Each row has a name. Each question is about the rows just above it.

Val: [ 0.57  2.25  1.69  1.48 -1.73 -1.49 -1.43 -2.04  1.62  0.04 -2.25  1.42
 -0.47 -1.97 -0.25 -1.56 -1.84 -1.12  1.39 -0.67  1.73 -1.73  1.12 -1.81
  1.47 -0.40  1.53  1.44 -1.85 -1.59 -2.39  1.95  1.79 -1.47  2.19  1.80
  1.95  0.39 -1.13  1.34 -1.90  0.56  1.45]
voro: [-1.72 -0.03 -1.00  0.27 -0.54 -0.59  0.09  0.13  0.22  0.78  0.58  0.59
  0.12  0.18  4.13 -0.46 -0.47  0.89 -0.19  2.85 -0.49 -0.69 -0.52 -0.51
  0.13  0.52  0.25 -0.12 -0.19 -0.50 -1.03 -0.93 -0.70  0.22 -0.26 -0.83
  0.12 -2.98  2.89 -0.63  0.08  1.24  0.25]
bav: [ 1.71 -1.74 -0.06 -1.07  0.34  0.15 -1.50  0.21 -1.62  1.00 -0.30 -0.53
 -2.60  0.08 -9.12  0.44  0.75 -2.44 -1.99 -3.61 -1.47  0.27 -1.09  1.17
 -1.88  1.49 -1.77 -1.45 -0.53  1.77  3.24  0.02 -0.74 -0.75 -1.71 -1.90
 -1.91  3.06 -5.41 -0.37  0.65  0.10 -2.27]
Gem: [ 0.48 -0.53 -0.71 -1.66  1.64  1.95  1.36  1.97 -0.54 -0.21  0.61 -1.53
 -0.84 -1.61 -1.51  0.95  1.97  0.72 -1.40 -1.51 -0.31  1.37 -0.39  0.52
 -1.26 -0.18 -1.36 -0.70  2.10  1.16  0.63 -0.32 -1.75  1.33 -1.13 -0.75
 -1.07  2.88  0.40 -1.17  1.47  0.44 -1.58]
The one value in voro and Val: -> [-0.47]
Whose row is [ 0.57  2.25  1.69  1.48 -1.73 -1.49 -1.43 -2.04  1.62  0.04 -2.25  1.42
 -0.47 -1.97 -0.25 -1.56 -1.84 -1.12  1.39 -0.67  1.73 -1.73  1.12 -1.81
  1.47 -0.40  1.53  1.44 -1.85 -1.59 -2.39  1.95  1.79 -1.47  2.19  1.80
  1.95  0.39 -1.13  1.34 -1.90  0.56  1.45]? -> Val
The row with [ 0.48 -0.53 -0.71 -1.66  1.64  1.95  1.36  1.97 -0.54 -0.21  0.61 -1.53
 -0.84 -1.61 -1.51  0.95  1.97  0.72 -1.40 -1.51 -0.31  1.37 -0.39  0.52
 -1.26 -0.18 -1.36 -0.70  2.10  1.16  0.63 -0.32 -1.75  1.33 -1.13 -0.75
 -1.07  2.88  0.40 -1.17  1.47  0.44 -1.58] is -> Gem

riter: [-5.69 -6.97 -6.43 -6.95 -7.05 -7.91 -6.77 -6.02 -6.23]
ked: [-2.98 -3.19 -5.79 -5.32 -4.49  0.68 -6.24 -5.91  1.35]
Zada: [-5.10  3.28 -1.43  2.60  3.33 -1.53  2.33  2.71 -2.11]
nivi: [-5.41  1.00 -1.61  1.25  1.13 -8.38  1.07  1.28 -8.67]
Zila: [-5.36 -4.25 -5.61 -4.07 -3.79  0.16 -4.21 -4.19  1.50]
Num: [-6.99  1.52 -2.18  0.36  1.37 -2.03  0.55  1.40 -2.46]
voro: [ 4.06  0.44 -1.01 -0.36  0.46  5.86 -0.82 -1.69  5.70]
Val: [-6.12  0.49 -0.41 -0.27  0.44 -3.33  0.20  1.78 -2.94]
zate: [ 2.09 -3.20 -2.65 -3.53 -4.09 -0.87 -3.75 -4.56 -0.71]
Gem: [ 2.52 -2.67 -0.82 -3.20 -2.77  5.98 -3.01 -3.41  5.84]
bav: [-4.77 -4.94 -6.04 -4.51 -5.23 -6.84 -4.53 -5.47 -7.82]
bukep: [-2.09  2.58 -0.17  2.91  2.59 -6.30  2.25  1.47 -8.48]
[-5.41  1.00 -1.61  1.25  1.13 -8.38  1.07  1.28 -8.67] is in which row? -> nivi
The one value in Gem and zate: -> [-3.20]

bav: [-0.69 -1.72  0.95 -1.72 -1.15 -0.03]
zate: [ 2.66  6.78 -1.14  2.73 -4.44 -2.38]
nivi: [ 2.38  1.10 -0.69 -4.44  1.09  1.09]
Zila: [ 2.37 -0.86  0.42  3.38 -2.51 -1.15]
Which value is in both Zila and bav? -> [-1.15]
The one value in zate and nivi: -> [-4.44]
Shared by bav and nivi: -> [-0.69]
[-0.69 -1.72  0.95 -1.72 -1.15 -0.03] is in which row? -> bav
Whose row is [ 2.37 -0.86  0.42  3.38 -2.51 -1.15]? -> Zila
Which value is in both bav and Zila? -> [-1.15]

Val: [-4.63  2.68 -0.20 -1.62  1.10  5.90  0.27  2.79  2.86 -0.19]
Zila: [-2.07  1.91  0.02 -0.77  0.69  2.64 -0.02  1.21  1.30  2.05]
bukep: [-1.20  1.79  1.92 -1.27  1.42  2.61 -0.57  1.31  0.32  2.18]
Gem: [-4.42  3.69  1.01 -0.20  2.61  7.28  2.60  3.20  2.17  6.17]
ked: [-0.94  1.68  0.98 -1.31  1.96  2.18 -0.73  1.07 -0.16  1.92]
Which value is in both Val and Gem? -> [-0.20]
Whose row is [-4.63  2.68 -0.20 -1.62  1.10  5.90  0.27  2.79  2.86 -0.19]? -> Val
Where do [-4.42  3.69  1.01 -0.20  2.61  7.28  2.60  3.20  2.17  6.17] appear? -> Gem
Shared by Gem and bukep: -> [2.61]
Whose row is [-1.20  1.79  1.92 -1.27  1.42  2.61 -0.57  1.31  0.32  2.18]? -> bukep
Shared by bukep and Gem: -> [2.61]

ked: [ 4.61  2.45  5.31  3.66 -4.96  4.83  0.84 -4.19  2.33 -2.56 -1.64  3.00
  1.67 -1.80  0.02  2.98  5.32  0.37  3.71  3.02 -0.23  6.39 -2.58 -4.48
  4.67 -0.65  7.45 -4.20  5.29 -2.47 -1.77 -3.47  0.22 -3.28  1.22  4.03
 -0.19  1.49]
Zada: [-6.80 -2.32 -6.01 -0.46  1.69 -5.06 -0.80  2.50  2.96  0.89 -1.19 -3.97
  0.45 -1.07  0.44 -2.45  0.52 -1.28 -0.79  1.68  3.34 -0.88  0.99 -0.45
  0.69  3.18 -1.29 -1.03  2.35 -0.20  2.69  2.16 -1.44 -0.49 -0.15 -1.89
 -1.55  0.49]
Num: [ 4.61  2.45  5.31  3.66 -4.96  4.83  0.84 -4.19  2.33 -2.56 -1.64  3.00
  1.67 -1.80  0.02  2.77  5.32  0.37  3.71  3.02 -0.23  6.39 -2.58  0.45
  4.67 -0.65  7.45 -4.20  5.29 -2.47 -1.77 -3.47  0.22 -0.80  1.53  2.82
  1.21  1.96]
Val: [-6.80 -2.32 -6.01 -0.46  1.69 -5.06 -0.80  2.50  2.96  0.89 -1.19 -3.97
  0.45 -1.07  0.44 -2.45  0.52 -1.28 -0.79  1.68  3.34 -0.88  3.24  2.05
 -1.88 -0.89 -2.43 -4.43 -5.80  0.03  0.51  0.42 -0.57  2.76 -0.10 -2.96
 -2.97  0.29]
nivi: [-5.37 -2.74 -2.76  1.57  0.36 -4.21  2.43 -0.70  1.00 -0.69 -2.33 -3.18
 -0.55 -1.89 -0.73 -1.25 -0.48 -0.22  1.06 -0.10  2.03  0.03 -0.10  2.76
  1.08  2.95 -2.05  1.74  4.34  1.38  0.19  2.00 -1.15 -2.34 -0.72 -1.68
 -1.41 -1.03]
bukep: [ 3.20  1.82  1.77 -1.05 -0.48  2.03  0.20  0.49 -1.06 -0.15  2.05  1.64
  1.25  1.34 -0.44  0.47 -0.88  0.60 -1.35 -1.19 -1.76 -1.27  0.46  1.43
 -1.41 -2.03 -0.68 -0.08 -3.37  0.45 -0.72 -0.76  0.68  1.74  0.10 -0.15
  0.19 -0.56]
Which row holds [-5.37 -2.74 -2.76  1.57  0.36 -4.21  2.43 -0.70  1.00 -0.69 -2.33 -3.18
 -0.55 -1.89 -0.73 -1.25 -0.48 -0.22  1.06 -0.10  2.03  0.03 -0.10  2.76
  1.08  2.95 -2.05  1.74  4.34  1.38  0.19  2.00 -1.15 -2.34 -0.72 -1.68
 -1.41 -1.03]? -> nivi
The one value in bukep and Num: -> [0.45]

riter: [ 2.53  1.42 -1.36 -2.98 -2.69]
Gem: [ 8.68  1.43 -2.98 -1.90 -2.68]
Val: [-4.50 -2.99  0.74  0.80  1.43]
voro: [-2.98  0.19  0.59  0.79  0.86]
Which value is in both Gem and riter? -> [-2.98]
Which value is in both Val and Gem? -> [1.43]
Shared by Gem and Val: -> [1.43]
The one value in Gem and voro: -> [-2.98]

nivi: [ 3.68  4.59 -3.98  4.22  1.61  4.83 -1.09 -0.52]
voro: [ 0.92  0.78 -1.87 -1.34 -2.03  2.75  4.98  1.94]
Val: [ 2.97  3.63 -1.64  6.66  8.31  0.59  1.80 -4.33]
zate: [ 4.97  3.76 -1.42  7.18  4.81  0.57  0.17 -3.12]
riter: [ 1.64  2.00 -1.99  1.04  2.40  2.94 -1.02  0.66]
Num: [ 5.48  6.73 -4.55  9.40  8.31  3.77  3.43 -6.46]
ked: [-4.85 -6.30  4.98 -8.14 -7.92 -3.48 -4.26  6.82]
Zila: [ 4.38  5.39 -3.44  8.09  7.13  2.39  2.98 -5.71]
bukep: [-2.23 -2.80  0.93 -5.01 -5.65  8.32 -3.49  4.89]
bav: [-2.57 -3.06 -3.12 -6.08 -5.10 -0.07 -1.62  3.92]
Gem: [ 3.28  3.90 -2.60  4.44  0.90  3.83 -2.63  0.84]
Zada: [ 1.14  1.10  2.39 -3.13  2.12  8.31 -1.40 -0.73]
Which value is in both zate and bav? -> [-3.12]
Shared by Num and Zada: -> [8.31]
Which value is in both Num and Val? -> [8.31]
The one value in Zada and Zila: -> [2.39]
Which value is in both ked and voro? -> [4.98]
Shared by Zila and Zada: -> [2.39]

Zila: [ 5.55  6.98  5.26  6.89  6.06  7.27 -5.35]
Num: [-5.90  6.34 -3.86 -5.53 -5.88 -3.92  6.91]
Zada: [-6.79  5.05 -7.10 -5.96 -5.94  5.12  5.34]
bukep: [-4.68 -5.53  5.26  6.89  5.83 -5.88 -2.55]
voro: [ 6.18 -5.81 -7.04  6.53  6.67  5.11 -6.52]
ked: [ 6.52 -6.31  5.06  7.47  5.11  5.15 -4.34]
zate: [ 6.18 -5.81  4.89  6.53  6.67  5.11  6.97]
Gem: [ 5.19  5.06  1.57  7.35  4.10  6.97 -6.24]
nivi: [-5.96  4.43 -6.56 -6.88 -4.68 -4.29  4.31]
Shared by nivi and Zada: -> [-5.96]
Shared by Gem and zate: -> [6.97]
Shared by zate and Gem: -> [6.97]
Which value is in both nivi and bukep? -> [-4.68]
The one value in ked and Gem: -> [5.06]
The one value in voro and ked: -> [5.11]

riter: [ 3.24 -2.14 -0.28 -2.01 -0.19 -2.13  3.37 -6.98 -2.08 -0.42 -6.97  0.62
 -1.59 -1.70 -0.40 -2.19 -1.89 -2.08  3.21  2.14 -1.82 -0.18  3.45]
Zila: [ 3.08 -5.42  2.91 -5.08  2.99 -5.35  3.28 -5.46 -5.41  2.84  2.91  3.83
 -4.93 -4.86  2.92 -5.59 -5.06  3.07  2.66  4.95 -5.14  3.41  3.19]
Zada: [ 2.87 -6.98  4.55 -6.57  4.55 -6.94  3.13 -7.04 -7.06  4.47  4.50 -6.53
 -6.52 -6.40 -6.23  3.31  3.21  3.31  5.09 -3.59  3.99 -6.19  3.85]
voro: [ 2.87 -6.98  4.55 -6.57  4.55 -6.94  3.13 -7.04  3.08 -5.44  4.50  5.34
 -6.52 -6.40  4.62 -7.23 -6.53 -7.07  2.54  6.36 -6.81  5.21  3.03]
The one value in voro and Zila: -> [3.08]
Shared by Zila and voro: -> [3.08]
The row with [ 3.08 -5.42  2.91 -5.08  2.99 -5.35  3.28 -5.46 -5.41  2.84  2.91  3.83
 -4.93 -4.86  2.92 -5.59 -5.06  3.07  2.66  4.95 -5.14  3.41  3.19] is -> Zila
Which value is in both voro and riter? -> [-6.98]

Num: [ 2.22  6.43 -0.58  1.98 -4.36  5.10 -3.65 -1.94  6.75 -1.59  0.76 -1.55
  6.87 -5.89 -0.82 -2.64 -3.22 -6.67 -0.10  3.38  2.46 -7.15 -4.36  2.21]
Zila: [ 6.85 -5.95 -3.91 -0.14 -6.86 -8.81 -2.07  0.17  3.38  6.84 -4.85  2.30
 -3.71  5.97 -5.70 -6.00 -0.03  0.69 -2.80  2.22  1.36  2.97 -3.65 -0.03]
zate: [ 3.36 -5.98 -3.66  0.84 -7.71 -8.64 -1.75  0.19  3.18  6.00 -4.36  1.98
 -3.10  6.55 -5.89 -6.00 -0.86  0.83 -2.30  1.65  6.42  3.04  3.39  6.86]
nivi: [ 2.57  2.41  5.25 -7.16 -4.59  1.24 -3.70 -1.33 -5.67  1.05 -3.66 -1.22
 -5.68 -3.66 -4.59  6.23 -4.94  6.86  5.74 -3.44  2.41  1.97 -4.59 -4.94]
The one value in zate and Zila: -> [-6.00]
The row with [ 6.85 -5.95 -3.91 -0.14 -6.86 -8.81 -2.07  0.17  3.38  6.84 -4.85  2.30
 -3.71  5.97 -5.70 -6.00 -0.03  0.69 -2.80  2.22  1.36  2.97 -3.65 -0.03] is -> Zila
The row with [ 2.57  2.41  5.25 -7.16 -4.59  1.24 -3.70 -1.33 -5.67  1.05 -3.66 -1.22
 -5.68 -3.66 -4.59  6.23 -4.94  6.86  5.74 -3.44  2.41  1.97 -4.59 -4.94] is -> nivi
Shared by Zila and zate: -> [-6.00]
Whose row is [ 3.36 -5.98 -3.66  0.84 -7.71 -8.64 -1.75  0.19  3.18  6.00 -4.36  1.98
 -3.10  6.55 -5.89 -6.00 -0.86  0.83 -2.30  1.65  6.42  3.04  3.39  6.86]? -> zate
Whose row is [ 2.22  6.43 -0.58  1.98 -4.36  5.10 -3.65 -1.94  6.75 -1.59  0.76 -1.55
  6.87 -5.89 -0.82 -2.64 -3.22 -6.67 -0.10  3.38  2.46 -7.15 -4.36  2.21]? -> Num

Zila: [-2.09 -1.15 -1.84 -1.88 -2.83  2.77]
riter: [-1.53 -1.19 -1.64 -1.45 -1.14  9.28]
Gem: [ 0.24 -0.41 -0.97  0.23 -1.28  9.28]
nivi: [ 0.70  9.29  1.09  1.09 -0.96  6.72]
Shared by riter and Gem: -> [9.28]
Shared by Gem and riter: -> [9.28]
Whose row is [-1.53 -1.19 -1.64 -1.45 -1.14  9.28]? -> riter

